Look-ups in named tables: a row name and a column name give one cell, copied from the table.

puz =
	vem	menaki	soritaz
lidakiz	-0.35	-0.32	0.62
notirok	0.14	0.33	-0.42
zegaf	-0.71	-0.15	0.34
gasekud	0.59	-0.23	0.48

vem of lidakiz is -0.35
soritaz of zegaf is 0.34
vem of notirok is 0.14
soritaz of notirok is -0.42
vem of gasekud is 0.59
menaki of zegaf is -0.15
menaki of gasekud is -0.23
menaki of notirok is 0.33
menaki of lidakiz is -0.32
soritaz of lidakiz is 0.62
soritaz of gasekud is 0.48
vem of zegaf is -0.71
Row with the largest menaki: notirok

Table nov
|  | denita | niv | savil |
|---|---|---|---|
| sem | 25 | 80 | 213 |
| tukifu | 79 | 98 | 185 |
| derusas | 248 | 36 | 54 |
| lon | 241 | 77 | 56 |

savil of tukifu: 185
niv of tukifu: 98
denita of tukifu: 79
savil of derusas: 54
savil of lon: 56
savil of sem: 213
denita of derusas: 248
denita of sem: 25
denita of lon: 241
niv of sem: 80
niv of lon: 77
Row with the largest niv: tukifu

zunatin:
	popo	puf	tisunir	torof	met	togove	tonodo
kitodut	23	70	99	75	74	145	186
zed	40	76	102	115	122	58	191
lobalap	27	75	104	100	100	95	198
das	132	109	86	60	56	166	17
fos	110	99	84	48	46	189	39

What is the met of lobalap in zunatin?
100
What is the togove of kitodut in zunatin?
145
What is the torof of lobalap in zunatin?
100
What is the puf of das in zunatin?
109
What is the met of zed in zunatin?
122
What is the puf of zed in zunatin?
76
What is the puf of fos in zunatin?
99
What is the togove of zed in zunatin?
58
What is the tonodo of kitodut in zunatin?
186
What is the puf of lobalap in zunatin?
75
What is the tonodo of lobalap in zunatin?
198
Which row has the largest tonodo? lobalap

ber =
         nutato   lidom     zur  loloda    giv     ror     vez
diletus  -33367   68682   22434   -3258  -6631  -14901  -24409
zozu     -33367   32031   48115   -3258  -6631  -14901  -24409
tik      -33367  -96248   22434   -3258  -6631  -14901  -24409
mati     -33367   -4621   22434    3749  -6631  -14901  -24409
giz      -33367   13705   22434   -3258  -6631  -14901  -33383
ligodaf  -33367   -4621   60956  -80331  -6631  -14901  -24409
nipeteg  -33367  -13783    9593   -3258  -6631  -14901  -24409
ger      -33367   -4621   22434   -3258  -6631  -14901  -24409
mus       22567   -4621   22434  -10264  -6631  -14901  -24409
sab      -33367   41193  -22509   -3258  -6631  -14901  -24409
nuno      64518   -4621   60956   -3258  -6631  -14901  -24409
peler    -33367   -4621   22434   66809  -6631  -14901  -24409
dukini   -33367  -22946  -35349   -3258  -6631  -14901  -24409
nasav    -33367   -4621   22434   17762  -6631  -14901  -24409

ligodaf, lidom => -4621
nipeteg, nutato => -33367
dukini, zur => -35349
mus, giv => -6631
zozu, lidom => 32031
nuno, lidom => -4621
diletus, ror => -14901
ger, loloda => -3258
giz, loloda => -3258
ger, vez => -24409
mati, giv => -6631
mus, zur => 22434
peler, ror => -14901
nasav, ror => -14901
nasav, loloda => 17762

datibef =
|  | kinef | penoz | muzaf | tumu | sed | gal |
|---|---|---|---|---|---|---|
| tor | 1.52 | -6.81 | -5.93 | -0.28 | -0.52 | 0.45 |
| netazol | -8.14 | -7.90 | -0.86 | -1.35 | -0.77 | -5.05 |
| par | 2.32 | -4.42 | -5.27 | -3.73 | -1.67 | -0.64 |
| sosogu | -1.25 | 5.90 | -2.20 | -2.49 | -6.60 | -2.29 |
| gunus | -4.53 | -6.41 | -2.27 | -7.19 | -1.29 | -4.77 |
| ris | -5.81 | -6.77 | -3.25 | 4.95 | -0.13 | -1.77 |
| furi | 5.17 | 0.09 | -6.12 | -3.03 | -3.06 | 0.45 |
| fege | -1.06 | -0.56 | -4.03 | 3.29 | -3.18 | -0.99 |
| dezigu | -3.32 | 1.36 | -2.20 | 1.59 | -4.98 | -1.73 |
| numam | -7.93 | -1.75 | 0.34 | -3.61 | -3.35 | -3.75 |
| tafid | -7.81 | -9.08 | -1.19 | -4.41 | -0.73 | -4.44 |
| rotol | -2.20 | -3.89 | -2.60 | -9.42 | -2.64 | -4.54 |
| moloz | -6.69 | -5.58 | -1.09 | -4.37 | -1.73 | -4.20 |
| bigipe | -1.04 | -2.90 | -3.38 | -3.81 | -2.65 | -2.20 |

kinef of furi: 5.17
penoz of numam: -1.75
kinef of moloz: -6.69
kinef of netazol: -8.14
tumu of tafid: -4.41
penoz of par: -4.42
sed of rotol: -2.64
penoz of tafid: -9.08
tumu of netazol: -1.35
gal of par: -0.64
muzaf of sosogu: -2.20
Row with the largest sed: ris

